These are the activations of a small neural network, seen along a few directions. Each row is one input.
Each table varies a few parts of the input and shows all the possible inputs, shuffled.
A made-up example of a description, with smaller parts first: one of 2 separate values, together with either a single point or one of 11 places along a line or (one of 4 places along a line, together with one of 5 places around a ring).
Shared parts are said once, and a part with two or three values counts as separate values.
(in the rows, 128 means zero)

Rows:
row 1: [ 64 119 153  97 114 150 189 138 103 121 135 157 147  85 151]
row 2: [182 132 118 176 172  43  56  67 147 135 140  97  63 200  97]
row 3: [ 18 137 154  87 101 176 227 157  99 114 125 174 168  53 162]
row 4: [225 139  98 175 154  80  36  96 161 146 125  86  87 197  90]
row 5: [109 142 125 139 143  97 122 100 129 110 127 119 102 148 125]
row 6: [ 81 139 134 117 129 122 158 118 118 108 126 136 121 118 136]
row 7: [201 121 109 153 145 104  67 124 143 141 128 102 107 172 104]
row 8: [172 118 115 135 128 132  96 138 139 135 128 115 130 141 121]
row 9: [ 78 122 145  88  82 215 200 187 112 136 119 165 200  52 159]
row 10: [150 140 122 153 153  71  88  73 142 124 133 104  83 173 112]
row 11: [143 113 127 116 116 159 132 160 122 134 125 132 151 115 132]
row 12: [113 112 135  99 100 186 165 176 120 133 126 149 175  81 147]
The inputs of row 10 and row 3 match in every part but one. If row 7 is changed in the same way as row 10 into row 3, which row does it become?
Answer: row 9
What do these inputs look like to the network?
Answer: one of 2 separate values, together with one of 6 places along a line
Change only the choice among 2 separate values in row 6. List by row number the other rows that result.
Answer: row 11

Rows:
row 13: [142 143  93 136 156  92  89 129 126  83  93  78  91 180 119]
row 14: [177 126 102 186 181  68  69  90 190 150 165 136  80 168 118]
row 15: [239 126 119 141 115 129  73  74 140 185 112  96 119 182 102]
row 16: [ 80 134 103 117 135 148 148 188  93  74 103 116 137 123 135]
row 17: [187 121 147  99  88 179 133 140 119 146 120 123 165 100 115]
row 18: [ 41 121 187 131 136  64 197  23 114 145 184 164  90 105 143]
row 19: [ 19 155 177 101 142  93 171  33  64  96 113 127  91 143 145]
row 20: [132 135 145  80  74 220 169 182 123 159 108 144 200  72 141]
row 21: [141 119 107 143 147  81  99 142 157 132 160 150 113 101 124]
row 22: [224 120 142 142 113 146 104  99 129 166 118  89 135 150 102]
row 23: [147 110 148 100  89 211 151 159 122 155 123 137 195 107 129]
row 24: [ 69 116 105 112 124 149 165 196 162 128 150 185 156  51 154]
row 25: [ 84 116 107 145 118 129 138 182 149 131 171 172 153  85 146]
row 26: [155 114 105 162 166  69  84 117 182 140 154 131 106 131 134]
row 27: [108 123 227 102  97 126 214   9  78 173 126 126 140 119 140]
row 28: [193 120 156 134 106 172 108 127 119 172 112 113 146 133 119]
row 29: [ 51 146 104 111 114 173 158 209 103  80  97 152 153 124 139]
row 30: [116 139 103 126 147 117  96 153 106  82 115 107 107 173 110]
row 31: [166 154  96 152 171  88  76 103 149  86  94  73  65 203 105]
row 32: [111 114 114 158 129 109 123 164 158 131 175 158 133 105 137]
row 33: [108 137 102 111 138 125 125 172 105  73  94 113 113 135 131]
What do these inputs look like to the network?
Answer: one of 3 separate values, together with either a single point or one of 6 places along a line
The inputs of row 23 and row 16 match in every part but the choice among 3 separate values. If row 28 is changed in the same way as row 23 into row 16, which row does it become?
Answer: row 30
A walk changes only the place on the line of 6. It starts at row 14 and steps to row 26. List the rest of the walk in order.
Answer: row 21, row 32, row 25, row 24

Rows:
row 34: [ 68 106 150  89 103 161 197 160  78 169 160 177 155  57 149]
row 35: [ 86 100 144  72  96 197 204 149 101 111 129 133 158  93 175]
row 36: [ 37 147 134  94 110 187 219 153 137 109 103 182 145  73 164]
row 37: [159 131 112 151 135 144  99 168 138 124 109 121 135 153 116]
row 38: [159 143 161 141 140  75 113  62 127 135 131 100 115 154 102]
row 39: [122 126 106 145 164  61  89 109 139  93 144 115  83 152 115]
row 40: [127 144 109 144 150  86 100  95 110 128 131 112  72 181 114]
row 41: [154 114  92 140 144 124  87 180 149 102 122 123 134 119 116]
row 42: [173 127 113 142 111 151  95 130 154 156 126 119 147 129 129]
row 43: [186 134 152 133 116 135 104 134 136 140 109 116 167 130 100]
row 44: [140 134 134 156 139  88 100  67 141 141 144 109  98 167 128]
What do these inputs look like to the network?
Answer: either one of 3 separate values or (one of 2 separate values, together with one of 4 places along a line)
